These are the activations of a small neural network, seen along a few directions. Each row is one input.
In each table, some parts of the input vary, and every possible input appears once, in random order.
A made-up example of a description, with smaller parts first: one of 3 separate values, together with either a single point or one of 11 places around a ring or (one of 5 places around a ring, together with one of 6 places along a line).
Shared parts are said once, and a part with two or three values counts as separate values.
(in the rows, 128 means zero)

Rows:
x1: [102 134 141 111 137 164 143 107  87 110 101 139  97 112  91]
x2: [ 90 128 145  90 149 144 144 109 106 112 110 140  96 120  88]
x3: [135  85 155 133 137 166 138  91 100 160 129 153 109 131 129]
x4: [114 168 107 113  76 145  92 130 124 102 113 117 116 101  92]
x5: [119 113  85 128 178 110 135 198 114 137 125 151 211 154 135]
x6: [114 152 155 104 152 137 127 121 104  94 119 141  71 149 102]
x7: [109 136 141 105 116 167 122 132  82 122  95 132  77 124  91]
x8: [152 119 157 150 125 108 127 112 164 142 132 121 112 149 185]
x9: [148  99 169 128 152 139 122 108 122 141 143 160  80 164 139]
x10: [ 96 167 121 117 115 114 111 115 142  78 150 116 121 107  94]
x11: [130 107 155 155 135 110 137 105 162 154 145 110 122 129 175]
x12: [167 155 115 137  99  89 132 127 172 103 145  99 124 128 144]
x13: [142 133  90 144 181  92 116 206 106 121 130 150 184 182 148]
x14: [144 136 105 121 101 104 147 116 178 125 139  97 148  98 131]
x15: [118 181 118 112 108 113  99 117 141  70 139 122 111 130 104]
x16: [129 123  80 148 164 127 136 195  93 141 118 151 211 147 140]
x17: [165 144 109 137  68 120 123 140 153 137 119  93 133  98 131]
x18: [130 101 145 134 127 121 142  95 166 166 127 114 138 125 170]
x19: [145 142 115 142 109  93 143 124 173 113 157  91 134 106 135]
x20: [ 95 159 109  97 108 123 115 108 146  89 132 124 134  97  92]
x21: [135 127  87 145 139 124 119 219  88 155 108 151 195 158 137]
x22: [150 108 149 146  92 137 119 120 138 175 111 108 124 123 175]
x23: [124  79 156 113 151 147 138  91 121 163 136 154 106 140 125]
x24: [ 91 138 156 110 158 137 139 117 103 103 129 133  82 128  91]
x25: [142 107 145 153 114 137 140  95 144 164 118 114 141 113 174]
x26: [143  86 157 125 116 168 117 116  94 171 123 147  90 140 130]
x27: [126  87 168 133 161 139 133 102 119 152 155 149  91 144 129]
x28: [158 143 105 141  90 120 144 116 158 125 129  97 151  87 133]
x29: [107 166 106 118  97 143 113 107 128  89 122 123 135  89  94]
x30: [120 118  94 151 188 101 128 203 112 126 140 140 197 165 136]
Q: The inputs of x9 and x23 match in every part but one. If x6 is changed in the same way as x9 into x23, which row does it become?
A: x2
Q: Describe the family of inputs behind these rows.
A: one of 5 places along a line, together with either a single point or one of 5 places around a ring
Q: Change only the place on the ring of 5 in x3. List by row number the other rows that result.
A: x1, x25, x28, x29
Q: Which other rows agree with x21 in the place on the line of 5? List them by row number.
A: x4, x7, x17, x22, x26
Q: Which other rows agree with x24 in the place on the line of 5? List them by row number.
A: x10, x11, x19, x27, x30

Rows:
x31: [135 128 100 142 106 120 116 135 149 142 132 121 178 115 148]
x32: [102 119 146 127 168 133 138 131 109 131 116 140 122 145 135]
x33: [139 163  81 134 124 105 113 191 119 100 126 124 168 139 117]
x34: [107 155 167  99  86 150 141  43 146  95 120  98  45  76  91]
x35: [123 148  75 126 132 113 116 173 125 105 137 137 188 127 106]
x36: [149  98 146 134 127 155 127 138  94 164 113 146 107 147 137]
x37: [151 143 107 150  97 113 114 154 144 136 121 110 159 128 158]
x38: [134 115 131 138 164 101 157 136 145 133 140 121 141 140 147]
x39: [105 109 142 124 161 137 115 121 112 133 136 158 130 151 130]
x40: [123 125 148 131 153 130 114 140 108 129 125 148 109 164 141]
x41: [137 106 126 136 157 106 134 127 148 134 160 138 148 145 143]
x42: [154 121 133 143 149  99 132 145 144 131 148 128 128 157 153]
x43: [132  84 140 127 135 162 128 119  98 170 125 155 127 134 125]
x44: [119 158  80 125 139 107 138 183 121 103 118 119 181 122 111]
x45: [130  93 145 129 143 158 151 129  95 167 104 138 120 128 131]
x46: [126 158 168 101  72 147 114  56 147  94 128 104  31  96  96]
x47: [107 144 163  96  79 154 117  36 151  99 142 116  50  81  85]
x48: [132 137 106 143 112 115 139 145 145 139 112 104 172 109 152]
Q: Describe the family of inputs behind these rows.
A: one of 3 separate values, together with either a single point or one of 5 places along a line
Q: Change only the choice among 3 separate values in x37. List by row number the other rows that result.
A: x31, x48
Q: Change only the place on the line of 5 in x31. List by row number the other rows that result.
A: x35, x39, x41, x43
